A small network was shown many inputs. Here are its activations along a few directions, one row for each input.
Each table varies a few parts of the input and shows all the possible inputs, shuffled.
A made-up example of a description, with smaller parts first: one of 5 places around a ring, together with either a single point or one of 11 places along a line or (one of 3 separate values, together with one of 6 places along a line).
Shared parts are said once, and a part with two or three values counts as separate values.
In the rows, zero is written as 128.

Other details of the inputs shift rows strongly along two fixed directions, in all tables alike. That doesn't count.

Rows:
x1: [140 156  84  96 149  88 164 145  71 136  94]
x2: [123 157 147 158 130 148  62 171 102 105  89]
x3: [127 128 132 109 111 109  95 136  84 122  96]
x4: [137 106 148 136 136 126 120 108 134 112 148]
x5: [113  96 150 111  91  98  80  96 128 125 132]
x6: [111 130 165 130  80 160  46 140 133 119 127]
x7: [129 135  98 103 137  80 149 137 104 142 105]
x8: [134  86 131 155 134 103 152  78 167 124 188]
x9: [130 121 142 123 145 125 117 106 119 146 160]
x10: [140 153  98 121 131 137 142 141 114 145 126]
x11: [134 134 125 111 161 129 165 131 106 109 109]
x12: [131 161 100 119 134 142 143 171 109 141  96]
x13: [116  84 168 153 108 128 105  93 158 100 148]
x14: [133 135 111 112 175 113 189 133 124 121 115]
x15: [116 118 150 135  86 152  84 117 144 121 129]
x16: [146 136  99  87 144 129 202 120 116 135 126]
x17: [119 148 120 107 125 140 127 152 121 144 119]
x18: [132  98 133 123 101 127 154  86 161 129 161]
x19: [117 147 147 165 128 146 101 198 106  78  57]
x20: [115 126 144 163 129 131  90 143 141 114 116]
x21: [138 113 104 102 134 112 192 103 161 146 159]
x22: [124 121 116 137 110 129 132 124 154 144 144]
x23: [120 150 129 128 159 132 129 148 115 127  94]
x24: [132 127 160 140  82 159  66 152 128 100 111]
x25: [119 148 145 154 137 140  78 171 118 115  90]
x26: [117 156 115 124 120 151 132 166 113 122  79]
x27: [134 116 128 131 105 123 126 131 164 128 145]
x28: [106 110 163 139 124 119  78 109 159 138 159]
x29: [131 100 129 144  99 117 145 108 179 132 165]
x30: [129 175 116 123 119 153 101 184  88 127  97]
x31: [135 160 100  86 190 122 199 130  75 152 114]
x32: [131  91 155 160 117 111  89  92 175 111 185]
x33: [133 140 133 131 151 141 117 135  98 128 111]
x34: [134 149 143 139  97 166 104 176  97  94  73]
x35: [136 114 133 151  92 129 119 117 156 119 152]
x36: [110 145 157 157 125 153  97 193 106  75  48]
x37: [125  96 133 133 100 120 149 100 179 132 158]
x38: [130 106 145 135  92 144  83 101 152 142 163]
x39: [121 118 146 162  77 143  61 121 157 122 149]
x40: [133  85 146 146 130 121 140  85 149 117 167]
x41: [124 140 119 120 118 132 117 147 134 147 138]
x42: [122 112 137 134 145 103 123 103 157 155 177]
x43: [139 110 113 102 127 122 155  82 143 170 195]
x44: [135 138 120 130 160 137 150 124  99 126 114]
x45: [125 129  93  84 148  77 180 118 105 149 109]
x46: [126 151 124 112 118 156 117 148 105 128  96]
x47: [124 119 141 126 143 129 121 100 131 134 140]
x48: [125 161 105 108 136 146 146 166 107 138  84]
x49: [145 139  90 105 144 136 192 116 105 154 130]
x50: [112 122 158 148 121 143  84 118 129 106 117]
x51: [126 123 102 118 177 106 199  97 138 149 144]
x52: [140 146  95 131 175 117 179 124 106 135 128]
x53: [149  93 110 122 117  99 168  67 182 153 214]
x54: [121 132 157 151 123 128  63 132 129 128 146]
x55: [146 151  88 110 195 108 221 152 103 127 105]
Each input here is: one of 5 places around a ring, together with either a single point or (one of 2 separate values, together with one of 5 places along a line).
The inputs of x31 and x42 match in every part but the place on the ring of 5. If x18 is changed in the same way as x31 into x42, which row does it become? -> x29
The inputs of x14 and x32 match in every part but the place on the ring of 5. If x37 is changed in the same way as x14 into x32, which row does it become? -> x35
Which other rows does x47 become when the choice among 2 separate values takes its other values? List them by row number. -> x46
Which other rows does x23 become when the place on the line of 5 takes its other values? List them by row number. -> x14, x28, x36, x51
Which other rows does x35 become when the choice among 2 separate values takes its other values? List them by row number. -> x8
List by row number the other rows that have the place on the ring of 5 in common with x24. -> x3, x4, x9, x33, x34, x38, x40, x43, x44, x49
